Each row below holds a small network's activations on one input, seen along a few directions.
In each table, some parts of the input vary, and every possible input appears once, in random order.
Descriptions start from the smaller parts, as in this example, which fits no table here: one of 6 places along a line, together with either a single point or one of 11 places around a ring or (one of 2 separate values, together with one of 8 places around a ring).
Shared parts are said once, and a part with two or three values counts as separate values.
In the rows, 128 means zero.

Other details of the inputs vary at random and push rows far along three fixed directions, the same in every table; ignore that.
To show where, the next rows are all for the same input, with only those details redrawn:
[165 157 105  99 142 122 149 136 107 146  97 116 167]
[123 151 123 102 120 130 104 159 136 185 122 116 133]
[124 152 123 102 121 130 103 160 137 187 123 115 132]
[111 146 141 116  98 127 136 106 120  78 148 127  95]
[138 159 128  58 109 159 149 158 132 120 131 138 113]
[111 146 141 117  98 127 136 107 119  80 146 128  96]
[139 147 128 116 109 120 169  81  94  45 127 131 123]
[125 158 136  67 103 158 142 154 132 114 138 139 106]

Rows:
x1: [ 63 132 170 165  74 161 104 125 177 120 186 151  55]
x2: [101 105 126 184 155  91 106  72 103  97 139 103 138]
x3: [115 106 137 176 132  87  93  93 106 103 127 107 122]
x4: [190 149 100 133 147 138 177 129 140 145 101 145 190]
x5: [128 140 138 127  87 119 151 105 120  74 147 150 100]
x6: [101 107 139 133 134 158 102 179 171 206 141 137 111]
x7: [152 115  93 153 204 100 123 120 110 191  91 102 215]
x8: [128  98 124 199 132 103 116  83 106  98 102 114 119]
x9: [149 128 123  57 155 157 189 143 119  82 135 155 154]
x10: [139 109 103 171 191 114 109 129 131 205 106 114 192]
x11: [ 85 149 146 112 105 136  63 178 161 213 150 112  97]
x12: [ 95 114 152 105 118 134 123 115 122  83 154 124  93]
x13: [118 109 137 120 121 139  90 162 136 179 113 121 107]
x14: [139 149 132 112 104 113 157  94 107  51 141 133 120]
x15: [ 96  92 135 219 124 109 104  86 129 114 133 121 106]
x16: [145 118 136  80 120 178 166 176 152 117 132 161 111]
x17: [106 119 136  96 144 137  92 179 147 193 154 122 136]
x18: [161 103 113 190 143  95 134  81 101  79  95 119 143]
x19: [164 121 122  80 141 174 198 152 142  86 127 165 141]
x20: [ 91 135 159 145  73 140 110 138 163 119 172 152  64]
x21: [194 117 101 103 156 120 156 139 105 128  72 125 171]
x22: [ 82 109 148 169 133  89  68 107 128 131 154 102 116]
x23: [181 149  91 110 139 119 169 127 111 147  83 130 170]
x24: [138 124 137  57 124 165 144 163 125 116 116 136 110]
x25: [129 102 116 199 166  93 138  66 113  87 140 127 160]
x26: [123 139 115 182 131 110  84 148 151 231 110 114 143]
Q: Describe the family of inputs behind these rows.
A: one of 2 separate values, together with either one of 4 places along a line or one of 9 places around a ring
Q: List by row number the other rows that have the choice among 2 separate values in common with x23.
A: x1, x2, x6, x7, x8, x10, x11, x12, x13, x15, x24, x26
Q: Which other rows does x20 become when the choice among 2 separate values takes its other values? List them by row number.
A: x26

Rows:
x27: [175 159 110 126 108 114 161 105 111  73 102 133 139]
x28: [144 158 103 135 135 145 153  89 113 103 112 123 152]
x29: [140 150 141 136  87 120 138  99 115  45 129 132 104]
x30: [151 118 140 129 156 111 119 122 131 129 130 118 173]
x31: [168 125  96 147 154  95 140 151 135 181 105 137 183]
x32: [164 154  92 161 170  79 130  99 111 164 108 108 211]
x33: [157 143  96 153 137  70 110 111  89 180  74 108 163]
x34: [147 109 121  48 152 179 180 172 123 148 103 137 124]
x35: [166 123 112  52 128 144 153 186 116 139  88 141 129]
x36: [107 157 133  65 101 160 118 172 130 170 116 133  85]
x37: [ 99 116 176 126  97 132  78 160 151 114 171 138  98]
x38: [116 147 112 191 130  75  84 134 140 205 130 117 153]
x39: [144 104 144 166 107 112 125 101 123  73 125 133 110]
x40: [ 85 124 169 157 121 103  70 117 153 128 171 110 117]
x41: [140 134 132 131 160 125 138  95 125  92 123 106 169]
x42: [136 110 106 118 182 113 135 129 106 170 100 102 172]
x43: [161 162 111  37 127 127 169 165 108 143 102 150 149]
x44: [ 70 145 158  67  91 133 122 140 139 132 185 132  69]
x45: [ 95 114 133 167 116 149 131 104 149 118 149 137  92]
x46: [ 81 119 145 183  97  98  91 135 158 154 174 140  92]
x47: [125 122 158 111 118 179 150 113 119  35 141 134 105]
x48: [155 134  81 186 167 119 140  96 117 174  89 117 184]
x49: [179 156 108 101 158 108 170 118 113 123 105 116 206]
x50: [ 66 104 149 109 115 158 105 138 134 116 149 119  63]
x51: [176 125  97 155 127 108 177 102 113  79  94 149 145]
x52: [132 109 119 201 131  94  71 150 143 206 109 114 139]
x53: [ 90  94 130 173 171 101  81 132 119 207 124 103 143]
x54: [113 113 142  87 101 163 158 129 106  48 126 143  68]
x55: [177 152  89 125 158 103 189 104 112 134 108 132 199]
x56: [126 109 136 155 153 144  89 140 151 193 115 107 147]
x57: [129 134 150 138 133  96  70 157 153 188 129 107 152]
x58: [129 115 122 174 105 133 151  88 124  79 122 139 103]
x59: [150 104 140 147 116 147 149  88 118  40 119 133 109]
x60: [101 101 153 151 126 123 123 119 149 108 178 147 103]
x61: [104 127 132  92 130 182 135 177 165 177 155 162 115]
x62: [154  99 118 108 126 122 153 151 100 105  98 144 117]
x63: [139 156 122  70  98 186 141 181 161 177 126 150  98]
x64: [178 123 126 142 127 116 148  98 104  50  99 127 147]
x65: [113 167 126  83 131 165 127 161 152 175 145 132 136]
x66: [129 166 127  83 100 175 119 177 151 163 122 138 106]
x67: [108 132 142  59 110 172 172 119 114  58 141 126  73]
x68: [113 145 121 187 147 115  64 109 136 195 110  84 161]
x69: [113  96 126 138 140 133  89 174 125 208 100 117 112]
x70: [132 120 149  78 114 157 108 202 161 159 146 156 123]
x71: [149 149 127 148 106  88 168  61 101  26 145 137 128]
x72: [193 144 111 110 151 140 135 128 124 121  72 107 172]
x73: [ 95 111 164 110  88 152 117 168 163 114 181 168  67]
x74: [102 124 135  96 119 114 144 108  93  58 162 130 108]
x75: [144 109 121 182 168  90 121  92 109 109 127 123 180]
x76: [137 113 126 130 123 170 110 188 150 193 118 144 116]
x77: [118 120 135 143 102  91 117  99 103  90 119 114  92]
x78: [112 100 127 174 130  67 114  83  86  74 132 122 121]
x79: [181 125  88 129 173 106 184 115 118 134 102 145 203]
x80: [175 149  92 147 130 104 135 140 128 184  84 125 167]
x81: [147  96 120 118 151  98 141 133 108 134 114 134 140]
x82: [ 46 118 151 135 118 119  78 126 130 146 167 103  90]
x83: [167 142 103  64 149 152 192 173 147 163 128 160 170]
x84: [ 82 138 133 140 111 121 128  84 112 113 138 107  88]
x85: [115 116 137 104 148 175 128 178 158 181 150 151 130]
x86: [144 138 122  88  98 162 135 197 168 191 129 156  99]
x87: [ 91 147 160 141  95 102  82 130 155 125 167 120  97]
x88: [103 121 139 133 113  79 107 102 111  94 148 119  98]
x89: [161 150 130  63 143 183 154 161 135 119 102 120 155]
x90: [ 62 138 149 196 121 104  60  92 142 139 165  98 121]
x91: [ 92 132 122 168 131  86 133  39  83  83 141 107 124]
x92: [ 91 138 139 212 104 104  55  94 135 138 132  91 105]
x93: [115 117 156 157 106 145 100 118 133  87 134 118  97]
x94: [102 111 143  71 119 142 161 132 107  47 166 151  89]
x95: [ 68 137 139 169 111 126 101 102 155 154 175 121 103]
x96: [116 134 114 141 146 144 135 143 147 195 144 135 149]
x97: [147 138 122  47 112 164 170 142 111  84 106 130  95]
x98: [140 144  98 158 137 134 155  82 124 128 111 120 150]
x99: [117 109 114 201 161 125  81 123 140 199 113 111 149]
x100: [178 135 126 137 123 109 135  96 106  56 100 119 152]
x101: [136 112 133 121 163 149 126 139 143 147 131 131 157]
x102: [ 64  91 162 105 116 138 107 160 139 126 184 150  68]
x103: [141 117 151 130 144 139 164  71 108  15 144 127 137]
x104: [172 143 107  68 118 184 185 178 143 159 103 158 129]
Q: Describe the family of inputs behind these rows.
A: one of 6 places around a ring, together with either one of 4 places along a line or one of 9 places around a ring
Q: Changing only the place on the ring of 6 turns x94 into x78. The same change can be made to x74. Which row results?
A: x88
Q: Changing only the place on the ring of 6 turns x43 into x44. The same change can be made to x57. Which row results?
A: x40
Q: Which other rows does x27 become when the place on the ring of 9 takes its other values? List them by row number.
A: x29, x39, x51, x52, x64, x80, x86, x100
Q: A walk changes only the place on the ring of 6. It starts at x29 and steps to x92. List the rest of the walk in order.
A: x68, x90, x49, x87

Rows:
x105: [147 147 101 133 128 132 136 148 140 191 103 135 146]
x106: [153 125 114 137 174  99 148  90  97  94 120 113 192]
x107: [ 88 153 142 167  89 134  89  88 120 123 120  90  82]
x108: [ 94  99 122 187 165 105 108 102 129 154 144 117 144]
x109: [150 161 142  76  98 180 183 145 155  82 148 168 112]
x110: [113 167 138 151 104 106 100 112 141 136 148 119 130]
x111: [ 94 106 155 115  92 171 143 151 158 111 165 166  56]
x112: [155 172 104  63 123 146 175 149 125 143 115 144 146]
x113: [154 118 133 122 122 156 173 129 143  74 140 161 126]
x114: [129 129 119 105 134 169 155 164 156 168 137 156 128]
x115: [121 170 134  96  94 143 150 119 133  95 153 144 112]
x116: [115 112 156  67 126 181 128 194 167 142 162 152 108]
x117: [ 92 152 153  96 109 131 105 136 140 112 172 126 110]
x118: [137  81 126 181 158  96 111 104 111 109 113 116 147]
x119: [135 139 146 111  75 120 146 109 115  41 133 141  79]
x120: [ 96 118 126 230  99  81  87  78 129 137 132 120  96]
x121: [120  82 133 141 152 125  93 163 137 183 119 124 127]
x122: [172 137 114 130 119 128 120 162 139 174  88 130 147]
x123: [124 161 107 123 119 109 112 143 130 194 114 118 134]
x124: [ 95 138 153 151 106  89  89  94 120  83 160 109 110]
x125: [150 129 119 110 127  96 140 104  85  84 100 114 133]
x126: [163 143  97  78 149 109 148 142  96 156  89 115 163]
x127: [ 90 140 138 167  85  91  94  98 123 123 140 119  78]
x128: [172 123 105  39 158 145 188 154  97 109 101 141 156]
x129: [118 153 131 112  97 194 112 166 158 183 108 126  93]
x130: [ 80 103 164 133 120 153 123 127 154  83 189 147  96]
x131: [ 87 114 155 117  95 175 144 147 163 114 173 167  61]
x132: [126 121 111 100 165 119 121 149 115 180 117 115 156]
x133: [170 137 117 154 112 117 155 105 122  86 108 139 142]
x134: [ 54 108 170 128 110 160  92 104 120  75 166 105  55]
x135: [156 108 109 109 176 167 149 136 110 142  85 112 163]
x136: [ 62  88 173 116  93 160 126 134 149  76 188 157  37]
x137: [134 102 126 165 157  78 102  97  98 104 123 103 159]
x138: [166 132  96  79 182 126 182 124  96 126 103 126 190]
x139: [115 139 118 124 124  95 146  83  91  83 131 117 120]
x140: [144 129 125 165 128  65 126  61  83  49 117 103 147]
x141: [126 112 127 157 161  88  90 116 115 140 129 103 166]
x142: [110 128 128 111 164 126  96 156 137 197 140 112 162]
x143: [139 150 130  73 117 163 179  84  82  23 112 113 110]
x144: [129 157 119 155 122 135 119 136 157 184 132 133 147]
x145: [143 107 131 163 135 135 112 157 159 174 123 139 141]
x146: [ 92 150 125 125 131 101 108 115 117 154 147 108 128]
x147: [117 158 121 101 147 119  96 156 136 207 132 108 163]
x148: [191 147 101 108 120 105 181 100  85  74  75 128 150]
x149: [112 100 118 137 162 131 120 147 135 177 131 129 141]
x150: [172  98 109 187 149 104 155  87 109  81  94 132 154]
x151: [140 121 129 169 141 137 155 102 144 105 140 143 147]
x152: [166 161 102  87 122 159 203 130 129 105 115 159 141]
x153: [152 167 127  74 108 141 124 178 147 161 123 136 140]
x154: [132  91 121 205 137 103 106 112 131 150 106 124 127]
x155: [ 97  93 156 141 132 101  60 149 129 155 142 106 108]
x156: [133 159 138  88  91 132  99 180 151 165 130 133 112]
x157: [153 150 122 152 118 126 114 148 156 169 120 132 151]
x158: [109 105 122 219 145 137  95  93 133 159 104 102 124]
x159: [119 110 151  43 117 161 141 176 126 104 142 145  87]
x160: [159 132 113 135 117 125 114 160 139 190  88 131 135]
x161: [145 127 116 151 152 145 156 123 146 146 128 143 161]
x162: [104 108 132 141 163 140 108 149 150 183 148 126 152]
x163: [110 124 145 135 112  92  77 128 118 128 131 104 108]
x164: [161  91 126 142 152 120 175  88 101  32 121 139 148]
Q: Changing only one part turns x138 into x114. The same change can be made to x137. Which row results?
A: x145
Q: Changing only one part turns x131 into x123. The same change can be made to x158. Which row results?
A: x107
Q: Describe the family of inputs behind these rows.
A: one of 6 places around a ring, together with either a single point or one of 9 places around a ring
Q: Which other rows does x116 become when the place on the ring of 9 takes its other values? List them by row number.
A: x108, x118, x121, x130, x136, x149, x162, x164
Q: List by row number the other rows that have the place on the ring of 6 in common with x144.
A: x105, x109, x120, x122, x129, x133, x152, x157, x160
